Each row below holds a small network's activations on one record, seen along a few directions.
Each row is followed by the record's values for the fields ZAZU, MURE, MOLI, BOME, FORU, NAS, MIM, VIN.
Not every record has every field; a missing one is written none.
Other fields move the rows too, some of them a lot.
Random noise pushes rows far along 18 fixed directions. That doesn't count. These rows show it; they differ only by the noise:
-13	-573	281	33	-366	-510	-119	-456	-141	247	-352	6	24	-407	20	11	-104	312	-60	468	70	-300	-356	-264	167	123	-266	198	-213	222
-169	-22	229	35	342	-203	-143	-362	-481	88	158	-556	45	53	-207	-376	-219	174	103	15	-10	59	3	156	274	65	-149	214	-85	-85
-69	258	-74	342	60	71	5	2	219	59	367	205	-144	226	37	-112	360	-75	62	-167	56	112	106	333	299	-135	331	-456	-155	-58
167	-476	-193	270	139	-167	62	-89	383	77	-647	74	-256	-102	392	-338	98	-359	551	35	-111	-190	211	-38	393	174	-123	180	86	-189
-50	388	65	-435	251	539	104	193	43	-334	-12	65	21	-167	197	396	-73	20	-406	-105	-98	-216	-41	-187	-50	-148	44	-175	46	-360
2	-143	137	4	57	194	102	451	620	53	-446	296	81	-586	161	381	54	-40	-251	124	2	-51	372	63	32	89	-131	-319	74	-322
119	-250	-320	208	82	-472	43	-207	-14	11	-127	216	84	-286	449	6	484	284	-86	-197	51	54	169	-152	68	-514	-106	236	-192	-240
-3	-141	-106	331	-480	-120	2	123	-312	-484	235	291	204	37	155	-467	90	21	-48	-347	-34	74	84	-134	358	-158	-699	-55	104	311
-47	524	-285	394	-206	-211	-35	-15	-46	33	127	187	391	278	-166	-89	497	-86	-265	-155	81	336	-241	309	-188	246	-330	-95	-675	113
437	-439	-404	-655	421	83	-555	-309	-163	-517	-457	20	593	595	-302	-77	-132	17	639	-29	203	-7	-340	-184	-128	423	81	90	-127	-87
246	427	-71	-124	-47	170	-48	120	404	-538	41	-94	179	42	-63	55	-89	-406	103	247	-222	28	203	-506	-150	180	-128	558	-75	137
-23	-94	377	404	41	-256	-225	-2	440	262	306	158	-183	33	-440	66	-66	-50	490	248	366	173	-140	49	-149	599	-141	-551	51	81
57	-46	601	-118	222	-212	248	60	550	-90	265	-354	-294	-297	-526	112	-52	-198	244	480	367	315	27	271	175	14	89	269	-92	-96
-282	421	271	54	-77	156	177	-261	-155	70	709	-309	-102	265	-415	48	128	-10	92	-77	139	38	-297	92	49	-121	157	-104	-219	537
-191	67	44	-275	-29	7	395	341	-66	141	74	-274	293	-51	-228	399	260	-19	-227	-235	152	298	-180	423	102	-195	-226	-34	-19	274
126	-347	117	55	420	-140	-78	-312	-278	64	87	-50	-36	-138	217	-555	37	491	218	305	-198	-248	163	34	-46	-177	185	-157	234	52
221	-78	23	31	-79	-355	-129	326	425	155	-211	195	-262	-312	174	-132	-153	182	-151	236	-135	-151	297	-158	-587	388	-93	-224	295	-377
118	-344	-260	-138	-799	-687	-12	301	176	310	-249	335	-347	228	59	-233	-171	-45	-89	255	-343	4	-41	109	203	360	-155	-131	313	256
-357	46	-390	-67	-104	-101	-36	-171	451	-203	-22	-97	-362	88	-441	-540	366	-102	620	-460	-200	87	512	57	-135	315	-177	-515	-347	68
199	173	2	-71	292	59	189	381	-154	-40	323	-296	357	375	-366	-147	19	-37	-31	-280	303	436	94	549	-293	-66	10	213	110	85

-74	491	259	235	715	645	-180	30	95	-487	16	-103	299	-264	131	270	-69	-300	-27	-100	67	31	135	-184	122	175	-224	-15	-160	-627 -> (ZAZU damo; MURE tuke; MOLI vezed; BOME lokit; FORU none; NAS loma; MIM gov; VIN tisib)
-45	-245	260	220	-576	415	-99	-172	196	-632	71	294	-125	-121	-461	-366	-336	-86	170	-415	419	-134	320	-246	134	6	-164	53	-352	172 -> (ZAZU sov; MURE tuke; MOLI vurit; BOME dedig; FORU none; NAS bele; MIM fogeg; VIN none)
-341	549	-108	149	-230	-271	120	-330	56	-17	245	-135	-300	192	-523	-118	19	-354	160	59	-170	400	120	-62	84	184	-457	370	-584	274 -> (ZAZU sov; MURE tuke; MOLI tozef; BOME dedig; FORU none; NAS loma; MIM gov; VIN none)
-139	-137	-430	-126	425	-447	-84	51	-15	346	-7	-142	26	-4	-95	-110	13	375	192	-338	-256	354	706	70	-433	-94	-150	68	221	-229 -> (ZAZU damo; MURE tuke; MOLI kes; BOME digo; FORU none; NAS bele; MIM gov; VIN tisib)
-223	-175	298	-34	207	267	-33	-395	-130	-706	91	217	132	-253	-34	-182	214	-17	254	144	166	13	-184	15	630	-152	-397	-217	-367	-84 -> (ZAZU damo; MURE tiz; MOLI none; BOME none; FORU pulel; NAS lumi; MIM gov; VIN none)
86	-608	191	-320	354	-518	-309	-214	-8	-359	252	-189	-11	-221	-139	85	65	316	420	42	383	243	-124	-97	335	-292	7	-57	142	-378 -> (ZAZU damo; MURE tuke; MOLI vurit; BOME digo; FORU none; NAS none; MIM none; VIN tisib)
-231	-352	-193	-338	-516	-309	-70	77	214	280	-428	283	-76	14	-219	332	-86	-80	-49	86	-95	120	-6	30	216	328	-222	-101	-133	151 -> (ZAZU damo; MURE tiz; MOLI none; BOME none; FORU suvu; NAS loma; MIM fogeg; VIN none)
-154	213	385	32	37	94	16	628	4	-85	252	-257	78	-335	22	15	-292	-78	-417	271	-150	294	465	161	255	-28	-297	-106	478	-129 -> (ZAZU sov; MURE tiz; MOLI none; BOME none; FORU nubor; NAS loma; MIM ripi; VIN panod)
-219	173	-165	-566	177	-86	51	-148	-265	-78	-221	-333	-70	-41	-72	-61	32	123	-48	-6	-354	-71	-142	-5	-81	47	-255	-6	-118	-129 -> (ZAZU sov; MURE tuke; MOLI vezed; BOME gapu; FORU none; NAS tupag; MIM gov; VIN none)
-222	277	-284	-217	319	-106	-158	-30	100	319	-156	-249	85	104	-138	646	-194	-124	40	-89	-279	263	225	-257	68	145	-13	335	-2	-126 -> (ZAZU sov; MURE none; MOLI none; BOME none; FORU none; NAS none; MIM none; VIN panod)
175	-50	218	262	27	-285	-374	136	60	532	-99	-224	160	-29	112	-327	-151	248	-232	541	-233	-150	269	415	-152	322	481	-114	138	-169 -> (ZAZU damo; MURE tuke; MOLI vezed; BOME gapu; FORU none; NAS tupag; MIM gov; VIN tisib)
56	201	-279	193	-81	-153	-294	143	104	363	-165	-480	-421	156	546	123	90	-250	153	-698	47	-442	-262	-268	-286	391	311	-299	324	-592 -> (ZAZU damo; MURE tuke; MOLI vezed; BOME dedig; FORU none; NAS tupag; MIM gov; VIN tisib)
-31	-364	48	34	225	-168	134	-266	43	163	-159	234	-524	-131	217	-257	70	129	488	316	-225	-294	-196	-85	-133	217	-77	-279	200	52 -> (ZAZU damo; MURE none; MOLI none; BOME none; FORU none; NAS none; MIM none; VIN tisib)
-20	244	-17	-60	127	-309	37	-31	-363	151	306	147	-430	96	227	188	-541	142	-236	16	-200	114	19	-513	-92	-220	-358	390	430	-258 -> (ZAZU sov; MURE tuke; MOLI vurit; BOME gapu; FORU none; NAS none; MIM none; VIN none)
18	-140	-400	118	-345	-547	-233	-39	258	85	288	111	-195	391	71	-10	553	15	330	-505	358	131	-94	135	-164	-50	379	-378	-88	-110 -> (ZAZU damo; MURE tiz; MOLI none; BOME none; FORU pulel; NAS lumi; MIM gov; VIN none)
66	223	202	233	178	22	475	76	-45	215	47	627	-223	-149	-195	-112	-293	126	-532	318	65	325	340	276	-351	-164	-274	511	-221	-167 -> (ZAZU sov; MURE tiz; MOLI none; BOME none; FORU suvu; NAS tupag; MIM fogeg; VIN panod)
201	-304	-388	30	-302	-440	-102	-86	200	195	176	401	-32	444	-265	59	190	25	608	118	-31	187	-142	-209	-378	255	23	-43	128	716 -> (ZAZU none; MURE none; MOLI none; BOME none; FORU none; NAS none; MIM none; VIN none)
340	-381	32	271	536	363	14	42	-220	-121	90	685	430	237	4	-583	-16	427	210	262	86	126	303	482	-118	-198	129	-394	251	217 -> (ZAZU sov; MURE tiz; MOLI none; BOME none; FORU nubor; NAS bele; MIM ripi; VIN panod)
109	-103	-95	-12	-165	93	64	262	144	413	15	284	-501	596	55	-102	-178	-155	-64	-136	178	-52	19	539	46	66	716	-264	228	-243 -> (ZAZU damo; MURE tiz; MOLI none; BOME none; FORU nubor; NAS tupag; MIM ripi; VIN none)
189	-80	167	314	93	-431	-312	176	-62	29	115	-86	182	-12	113	-252	101	126	-5	85	334	139	-213	225	-266	283	-143	-274	176	-336 -> (ZAZU sov; MURE tiz; MOLI none; BOME none; FORU nubor; NAS lumi; MIM ripi; VIN panod)
-442	391	303	746	500	680	383	-75	-428	764	269	-151	-17	-24	114	7	-155	-50	-171	-285	-8	-53	416	319	-40	-171	-8	88	57	217 -> (ZAZU damo; MURE tiz; MOLI none; BOME none; FORU pulel; NAS loma; MIM gov; VIN none)
-153	-101	-295	-313	193	-166	95	-53	307	125	-178	312	-369	-87	-137	110	56	179	-52	18	-250	243	518	216	193	-253	262	-91	-129	-314 -> (ZAZU sov; MURE none; MOLI none; BOME none; FORU none; NAS none; MIM none; VIN panod)
-9	127	4	-349	93	-94	-118	44	29	-58	-140	-319	-183	-65	-304	-60	-239	127	-202	-158	118	-14	44	27	-493	228	-19	34	-88	-436 -> (ZAZU sov; MURE none; MOLI none; BOME none; FORU none; NAS none; MIM none; VIN panod)
-195	-330	300	-71	287	466	30	-133	167	-8	-213	-586	-16	-389	-100	477	-279	-215	531	-389	277	-304	136	-604	-62	29	-169	300	263	91 -> (ZAZU damo; MURE none; MOLI none; BOME none; FORU none; NAS none; MIM none; VIN tisib)
-85	-456	69	-30	-213	88	246	66	-140	82	-114	158	-124	-196	200	76	103	131	-179	-193	126	-170	-116	226	378	-370	50	-132	123	97 -> (ZAZU damo; MURE none; MOLI none; BOME none; FORU none; NAS none; MIM none; VIN tisib)
347	-402	-71	-97	270	7	-273	-312	190	-121	-525	511	191	-254	-167	-182	-252	293	260	511	-40	-182	183	-439	-755	414	-131	23	-210	-104 -> (ZAZU damo; MURE tuke; MOLI rolu; BOME digo; FORU none; NAS none; MIM none; VIN tisib)
-288	293	-337	-230	179	-412	-543	-212	-46	-54	58	-159	-524	107	57	-56	-83	178	107	-371	-311	-56	31	-339	-178	494	-66	-483	-34	-822 -> (ZAZU damo; MURE none; MOLI none; BOME none; FORU none; NAS none; MIM none; VIN tisib)
-349	-89	169	100	-84	-129	-13	-207	86	121	-99	-518	56	-301	-194	-311	307	27	62	262	-157	28	165	322	553	-49	40	-243	-308	190 -> (ZAZU sov; MURE tiz; MOLI none; BOME none; FORU nubor; NAS pur; MIM ripi; VIN panod)
185	-19	231	214	122	70	-276	-199	291	-118	228	14	89	-59	-241	-95	109	161	172	154	300	-33	283	61	-208	-86	543	-145	-239	-62 -> (ZAZU sov; MURE tuke; MOLI tozef; BOME dedig; FORU none; NAS loma; MIM gov; VIN none)
-322	-537	249	700	-710	159	279	-216	-86	279	-175	15	-6	-87	-238	-427	32	-137	197	-451	351	-221	118	263	392	13	-290	43	-334	709 -> (ZAZU damo; MURE tiz; MOLI none; BOME none; FORU suvu; NAS pur; MIM fogeg; VIN none)

Here are new rows. What are their fields?
272	-246	68	851	154	-280	-451	87	68	362	-167	-244	430	131	662	-101	159	-353	247	165	187	1	-32	148	510	198	181	157	264	-212 -> (ZAZU damo; MURE tiz; MOLI none; BOME none; FORU nubor; NAS lumi; MIM ripi; VIN none)
152	-16	-448	-82	-184	-134	83	514	259	201	-123	-149	234	233	143	-52	359	-173	61	-159	-203	141	368	332	-283	37	325	60	229	245 -> (ZAZU damo; MURE tiz; MOLI none; BOME none; FORU pulel; NAS loma; MIM gov; VIN none)
119	-70	-125	-36	-91	-608	503	-6	204	27	149	356	-767	0	137	-303	417	175	189	-289	270	7	-389	182	-607	-62	-296	-239	6	-188 -> (ZAZU damo; MURE tiz; MOLI none; BOME none; FORU suvu; NAS bele; MIM fogeg; VIN none)
128	-15	-354	-354	191	60	11	-106	-17	-154	-52	409	-269	286	143	-286	-14	188	139	197	-409	-111	178	-93	-196	-15	229	-186	121	-56 -> (ZAZU damo; MURE tiz; MOLI none; BOME none; FORU nubor; NAS pur; MIM ripi; VIN none)
212	449	100	183	-37	-107	-226	-111	-236	-194	428	127	-160	492	-115	-415	-275	-113	-211	179	92	138	-149	112	-5	158	218	314	-171	-258 -> (ZAZU sov; MURE tiz; MOLI none; BOME none; FORU suvu; NAS loma; MIM fogeg; VIN panod)
-4	-286	109	-44	-98	-413	28	-131	166	527	-23	-323	-213	-390	165	407	-52	236	108	92	-9	-274	138	-613	-472	-132	135	406	306	201 -> (ZAZU damo; MURE tiz; MOLI none; BOME none; FORU suvu; NAS tupag; MIM fogeg; VIN none)
-44	148	-224	-414	-611	-438	-9	157	291	42	-236	348	-437	123	-233	-2	-226	-53	-599	248	-226	240	205	261	242	101	201	207	-345	-415 -> (ZAZU sov; MURE tiz; MOLI none; BOME none; FORU nubor; NAS tupag; MIM ripi; VIN panod)
-72	-23	-51	-358	585	687	261	-87	-288	16	-360	254	-227	43	42	-93	-467	103	-156	-194	-174	-174	410	133	-63	-209	58	150	62	-443 -> (ZAZU damo; MURE tuke; MOLI vezed; BOME gapu; FORU none; NAS tupag; MIM gov; VIN tisib)
-88	118	108	228	227	477	264	-152	87	-313	24	388	-108	210	1	-78	-96	-467	289	70	144	117	67	-16	173	-4	-336	314	-191	58 -> (ZAZU damo; MURE tiz; MOLI none; BOME none; FORU nubor; NAS lumi; MIM ripi; VIN none)
-253	-256	23	264	-395	-21	148	347	14	265	-59	100	-60	-293	128	-98	104	147	-163	-255	-160	-104	254	191	1	55	-239	-441	253	263 -> (ZAZU damo; MURE none; MOLI none; BOME none; FORU none; NAS none; MIM none; VIN tisib)
-72	-414	-62	163	-181	-188	211	9	-119	157	-359	381	-1	-292	54	-173	116	189	-317	-42	212	155	267	273	-127	-164	-378	149	-284	-155 -> (ZAZU damo; MURE tiz; MOLI none; BOME none; FORU nubor; NAS loma; MIM ripi; VIN none)
96	28	-263	-464	550	81	423	-100	-209	-21	-325	-44	-107	60	212	-163	292	4	134	122	-174	-73	-216	246	-396	-76	-11	221	-72	-102 -> (ZAZU damo; MURE tiz; MOLI none; BOME none; FORU pulel; NAS loma; MIM gov; VIN none)
-114	-251	-158	117	330	13	515	200	-267	607	-547	67	279	-322	229	-239	203	301	-357	110	-354	136	458	667	-78	-351	-195	100	8	180 -> (ZAZU sov; MURE tuke; MOLI vurit; BOME gapu; FORU none; NAS none; MIM none; VIN none)
270	-239	98	-212	40	362	86	90	203	-2	-333	-62	-316	-224	631	16	-109	-75	9	216	-104	-708	35	-298	-197	-129	598	118	429	-163 -> (ZAZU damo; MURE tiz; MOLI none; BOME none; FORU pulel; NAS loma; MIM gov; VIN none)
-21	511	-86	-382	639	120	124	129	-141	-28	154	354	-142	265	104	498	-258	-121	-33	182	-143	269	-287	-139	-180	135	-340	18	298	-339 -> (ZAZU sov; MURE tiz; MOLI none; BOME none; FORU pulel; NAS lumi; MIM gov; VIN panod)
